A small network was shown many inputs. Here are its activations along a few directions, one row for each input.
Each table varies a few parts of the input and shows all the possible inputs, shuffled.
Descriptions start from the smaller parts, as in this example, which fits no table here: one of 3 separate values, together with either a single point or one of 11 places along a line or (one of 5 places around a ring, together with one of 6 places along a line).
Shared parts are said once, and a part with two or three values counts as separate values.
In the rows, 128 means zero.

Rows:
row 1: [178 153 173 149 151 159 209 151 151 111  81 157  88  96 156 106 168 153]
row 2: [122 111 149 143 129 133  85 115  94 137 136 106 137 138  96 141  89 124]
row 3: [154  96 132  33 153 117 134 128 203 122 138 141 109 133 158 139 234 174]
row 4: [176 175 170 149 182 165 193 154 130 121  89 153  94  97 162 119 169 155]
row 5: [129 152 168 126 149 125 208  88 153 127  78 176 114 102 160 109 176 158]
row 6: [130 109 121 142 138 133 104 104 102 141 126 102 124 139 103 139  85 131]
row 7: [123  86 143 150 110 130 106 117 118 126 132 122 138 141  80 124  93 120]
row 8: [111 137 105 146 100 114 130 135 146 108 119  95 150 128 124 108  96  92]
row 9: [126 169 162 129 182 135 195  88 132 136  87 172 114 103 168 118 177 159]
row 10: [146 114 137  37 182 116 115 136 180 135 150 137 112 132 172 150 234 181]
row 11: [134 151 110 166 124 116 134 134  87 145 152 111 122 124 114 119 104 102]
row 12: [133 143 114 161 122 119 118 141  80 139 149 123 115 135 115 146  94 102]
row 13: [131 103 123 143 106 123 134 100 130 137 121  95 134 125  93 107  92 128]
row 14: [ 98 129 117 154 138 141  86 144 107 100 135 113 148 150 127 133 103  89]
row 15: [121 128 132 169 132 126 106 148  71 131 161 139 126 139 105 137 103  93]
row 16: [134 120 135 161  83 122 119 139  94 121 145 131 120 129  96 129 104  86]
row 17: [135  95 121 140 103 126 120 104 124 131 117 106 124 139  90 129  84 127]
row 18: [124 101 137 152 143 142  86 112  94 135 135 114 141 145  88 136  94 124]
row 19: [104 146 143  86 176 163 176 125 150 152  75 155 118 110 155 133 196 175]
row 20: [111 115 118 142  95 134 102 137 128  89 116 107 144 138 123 128  98  79]
row 21: [121 129 139  49 175 111 157  85 166 168 118 157 135 139 185 139 212 179]
row 22: [108 110 117 153 107 137 100 139 133  95 125 119 151 137 113 124 102  79]
row 23: [111 126  97 136  71 152 135 134 127 117 174 147 147 113 142 134 105 183]
row 24: [133 112 131 168  98 122 121 149  92 119 147 142 129 132  90 132 105  85]
row 25: [130 141 135 164 116 126 102 142  73 134 158 127 124 128 103 140 103  86]
row 26: [162 147 112  24 175  80  93 174 196 152 165 163 113 127 192 118 177 183]
row 27: [138 134 116 162  94 109 155 134 113 136 147 115 125 115 102 114 101  91]
row 28: [114 128 103 141  96 130 114 131 142  99 114 101 142 138 119 133  95  85]
row 29: [130  90 145 143  96 133 100 107 115 126 120 109 130 137  87 124  94 122]
row 30: [105 130 148  85 141 157 187 124 168 141  62 159 112 111 145 120 200 176]
row 31: [173 131 113  29 142  76 104 171 220 147 154 167 113 115 179 108 181 177]
row 32: [128 125 125 146 136 122 116 108 106 148 127  89 139 131 102 121  91 136]
row 33: [110 148 104 145 127 128  93 139 115 110 121  99 143 144 134 143  94  97]
row 34: [105 151 102 146 133 125 115 135 122 114 128  89 148 135 139 119  97  98]
row 35: [105 138 121 147 126 137  83 141 107 103 129 103 147 138 129 137  99  83]
row 36: [127 114 144  54 141 104 172  87 188 160 109 160 134 131 175 131 215 175]
row 37: [110 146  87 135 103 165 118 127 101 124 181 138 149 120 147 144 105 183]
row 38: [135 128 115 158  88 114 139 138 105 126 144 126 113 132  97 133  95  92]
Q: What do these inputs look like to the network?
A: one of 2 separate values, together with either a single point or one of 6 places along a line or (one of 3 separate values, together with one of 4 places along a line)
Q: Changing only the choice among 2 separate values turns row 11 into row 27. The same change can be made to row 34. Which row results?
A: row 8
Q: Change only the choice among 2 separate values in row 1. List by row number the other rows that result.
A: row 4
Q: Change only the choice among 2 separate values in row 25. List by row number the other rows that result.
A: row 16
Q: Change only the place on the line of 6 in row 31. List by row number the other rows that result.
A: row 1, row 3, row 5, row 30, row 36

Rows:
row 39: [140 158 170 191 175 132 128 124  71 122 104 125 106 129 114 132 102  86]
row 40: [107 171 132 189 146 148 134 138  71 111 122 134 137 120 149 140 106  90]
row 41: [ 99 158 118 174 124 154 163 136 109 104 105 108 135 117 129 129 124  74]
row 42: [127 126 114 136 149 102  45 166 100 123 161 111 140 155 119 140 104  76]
row 43: [111 110 103 123  63 135 120 127 167  96 113 105 157 128 116 108  80 109]
row 44: [167 177 132 112 135 128 212 164 166 133 123 196 102  93 182 112 197 165]
row 45: [147  95 152 176 116 115 155  81  96 160 116 127 123 119  85 119  95 142]
row 46: [113  95 136  13 180 110  82 107 182 150 132 121 136 166 158 162 203 175]
row 47: [118 137  97 145 108 153  91 136 102 129 182 120 123 128 119 138  92 162]
row 48: [129 116 104 116 128 108  71 148 128 107 143  99 145 154 109 127 110  54]
row 49: [109 123 114 168  89 128 161  95  97 143 139 147 137 132 122 116  93 148]
row 50: [122 112  88 130  76 115 111 109 117 141 165 112 149 137 129 123  71 156]
row 51: [ 86 135 149  70 174 155 172  85 153 140  80 150 147 116 178 133 209 187]
row 52: [129  92 169 167  93 130 162 112 142 118  61 106 122 114  70 107 114  98]
row 53: [111 143 132 168 114 167 143 124  69 136 156 143 124 110 114 147 108 150]
row 54: [ 98 124 111  45 170 149 123 101 186 137 111 130 149 148 189 136 183 201]
row 55: [130  84 105  98  89  77  72 121 115 155 179 112 138 153  93 131  89 129]
row 56: [200 148 167 120 168 111 204 148 163 141 101 183  80  89 156 112 197 159]
row 57: [112 143  95 145 121 139 115 142 129  89 132  88 153 128 147 126  97  81]
row 58: [171 172 109  76 139 107 166 173 196 122 159 170 100 104 191 116 174 174]
row 59: [127  72 113 101  75 101  75 138 163 110 125 109 149 157  90 124  98  86]
row 60: [186 137 120  54 144  80 118 179 194 140 170 173  94 130 159 118 190 144]
row 61: [ 95 116 130 164  78 143 169 113 152 100  90 126 136 116 110 117 113 106]
row 62: [139 106 120 107 111 122  52 142  92 146 196 119 124 147  89 153 104 131]
row 63: [132 134 157 181 146 135 155 124 100 111  76  97 118 117  97 115 124  68]
row 64: [119 116 181  76 195 146 164  84 158 167  59 126 116 120 136 134 216 186]
row 65: [146 120 167 182 144 156 138 114  73 148 138 134  99 122  81 141 110 150]
row 66: [117 165 101 157 136 137  83 151  95 106 147 111 146 135 155 130  81  97]
Q: What do these inputs look like to the network?
A: one of 4 places along a line, together with either one of 2 separate values or one of 5 places around a ring
Q: Changing only the place on the line of 4 turns row 57 into row 41. The same change can be made to row 47. Which row results?
A: row 53
Q: A walk changes only the place on the ring of 5. It starts at row 45 and steps to row 52. List the rest of the walk in order.
A: row 63, row 39, row 65
Q: Change only the place on the line of 4 in row 49. List by row number the other rows that result.
A: row 45, row 50, row 55
Q: Change only the choice among 2 separate values in row 51. List by row number the other rows that result.
A: row 44

Rows:
row 67: [124  99 153  62 176 146 122  87 147 165 118 139 126 136 139 151 202 208]
row 68: [109 112  98 169  64 137  84 151  84 111 183 121 143 138  93 140  63 108]
row 69: [122 113  95 159  87 121  77 143 108 112 166  92 144 140 101 126  52 100]
row 70: [121 115 135  61 147 117 146  85 184 157 107 148 137 124 158 119 176 197]
row 71: [126 181 109  73 178 126 149 160 168 119 129 153 122 121 205 131 201 138]
row 72: [165 146 144  73 164 125 141 170 183 113 114 162 105 118 176 125 196 153]
row 73: [167 121 133  69 120  96 180 129 195 144 124 158 108 108 155 116 193 167]
row 74: [159 180 162 228 145 149 196 132  41 142 122 155  93  95 116 119  96 120]
row 75: [118 114  97 149 102 104  66 145 103 127 159  84 141 149  89 129  57  72]
row 76: [ 91 132 164 211 116 179 198  85 100 101  31 111 136 113  95 113 102  85]
row 77: [107  96 118 154 109 108  50 121  94 116 155  84 153 165  81 139  69  59]
Q: What do these inputs look like to the network?
A: either one of 2 separate values or one of 4 places along a line or one of 5 places along a line

Rows:
row 78: [155 129 122  77 142 106 143 126 164 157 148 153 114 115 154 122 165 186]
row 79: [131 176 187 223 159 178 226 108  67 121  53 149 105  96 126 115 127 116]
row 80: [156 140 134 102 157 107 102 166 149 112 135 135 115 136 150 130 150 104]
row 81: [107 108 146  60 160 142 132  90 174 141  89 129 142 139 155 140 196 176]
row 82: [162 133 125  97 119  96 124 171 167 115 134 143 113 127 144 122 145 108]
row 83: [ 95 136  99 142 121 128  86 132 110 114 138  86 156 149 127 133  86  82]
row 84: [143 139 130  80 175 116 122 126 143 158 148 154 115 125 158 133 172 180]
row 85: [139 164 175 220 121 165 247 104  89 118  61 154 102  83 117 104 126 117]
row 86: [106  84 129 165 113 127  62 106  79 137 147  88 145 155  58 136  67  96]
row 87: [102 123  93 142  90 117 102 132 131 110 140  96 155 141 121 122  77  86]
row 88: [117  76 120 163  75 118  82 105  97 132 150  93 141 145  57 133  60 101]
row 89: [139 140  96 129  97 124 115 167 123 118 180 139 123 120 138 131 113 134]
row 90: [113  99 135  60 132 134 151  91 195 137  87 136 136 126 146 129 188 179]
row 91: [126 146 102 132 133 134  97 168 104 123 181 136 128 135 141 142 121 127]
Q: What do these inputs look like to the network?
A: one of 2 separate values, together with either a single point or one of 6 places along a line
Q: Changing only the choice among 2 separate values turns row 88 into row 86. The same change can be made to row 82. Which row results?
A: row 80

Rows:
row 92: [120 125 138 239 128 178 129 131  83  87  82 116 112 115  87  97  38  74]
row 93: [100 138  65 220  94 160 135 153  59 111 140  69 125 120 100 151  95  45]
row 94: [142  66 106 152 105  95   9 107  99 169 192  53 133 152  46 144  31 103]
row 95: [ 87 111 102 162  82  89  51 145  76 106 224 148 160 146  98 144  61  64]
row 96: [133 113 149 101 127 146 153 133 116 139 145 154 118  99 120 119 154 191]
row 97: [151 119 172  96 129 134 156 110 130 135 104 155 100 115 117 141 173 146]
row 98: [151 121 135 127 114 145 158 123 133 132 142 155 115 121 133 156 147 203]
row 99: [152 162 143  99 128  99 155 135 186 134 118 134 102 121 144 116 153 111]
row 100: [113 154 114  86 171 155 107 123 126 137 139 131 134 147 158 119 158 166]
row 101: [159  95 172 106 143 122 175 115 130 128 107 144 101 134 119 123 188 144]
row 102: [139 152  95 107 119 106 144 150 155 130 141 141 115 107 153  98 139 160]
row 103: [103 153 146 237  89 136 169  48  36 150  99 108 149 147  90 108  50 101]
row 104: [106 145 127  97 181 137 110 136 129 152 109 147 147 131 160 142 158 142]
row 105: [135 151 120 102 127 104 152 159 168 151 123 156 122 105 153 111 134 127]
row 106: [160 155  93 101 112 110 160 142 153 111 146 143 127 117 173 127 116 164]
row 107: [127 133 142 101 196 118 125 113 145 121  96 123 120 159 153 138 190 124]
row 108: [160 142 141 110 142  89 172 137 186 123 119 128 105 140 144 101 169 108]
row 109: [116 149 119 108 172 148 113 123 142 126 145 129 141 131 174 158 144 176]
row 110: [ 65  58 102  78  72 139 118  80 207 105  82  91 190 133 112 122 119 127]
row 111: [141 118 144 116 123 135 155 135 120 158 106 174 121 121 118 140 161 168]
row 112: [121 144 152  77 187 132 114 114 133 130 107 126 135 125 160 141 168 121]
row 113: [135 113 139 193  76 139  57 204 105  82 152  91 147 132 102 121  68  53]
Q: What do these inputs look like to the network?
A: either a single point or one of 6 places along a line or (one of 3 separate values, together with one of 5 places along a line)

Rows:
row 114: [124 116 135 188 138 150 115  90  63 130 169 128 130 134 107 148  97 143]
row 115: [ 97 101 110  85 120 125  38 150 143 117 130  92 155 163 112 141 109 103]
row 116: [162 133 113 179 125 116 108 175  95 116 181 127 106 125 101 123  83  95]
row 117: [104  73 130 112  74 122 106  83 112 162 128  95 149 145  76 144 113 137]
row 118: [147 141 167 138 162 161 151 111  98 139 128 173 110 114 150 143 157 195]
row 119: [115 145  71 117  89 102  88 166 133 121 170 112 142 136 139 128  80  97]
row 120: [137 162  97  85 132 104 140 162 177 125 151 145 131 116 182 105 151 149]
row 121: [127 169 150 151 138 161 217 120 134 122  26 122 109  98 145 121 142 107]
row 122: [171 151 138 139 149 116 163 176 126 123 169 170  96 111 141 117 176 127]
row 123: [118 118 131  56 167 109  99 121 185 121 121 127 145 148 163 127 189 134]
row 124: [106 137 146 205 104 146 166  98 102  92  61 111 135 124 105 123  79  53]
row 125: [129  90 149  81 137 125 146  84 168 168 101 134 129 123 116 116 161 198]
Q: Changing only one part turns row 115 into row 123. The same change can be made to row 114. Which row results?
A: row 118
Q: What do these inputs look like to the network?
A: one of 2 separate values, together with either a single point or one of 5 places around a ring
Q: Change only the choice among 2 separate values in row 119. List by row number the other rows that result.
A: row 120
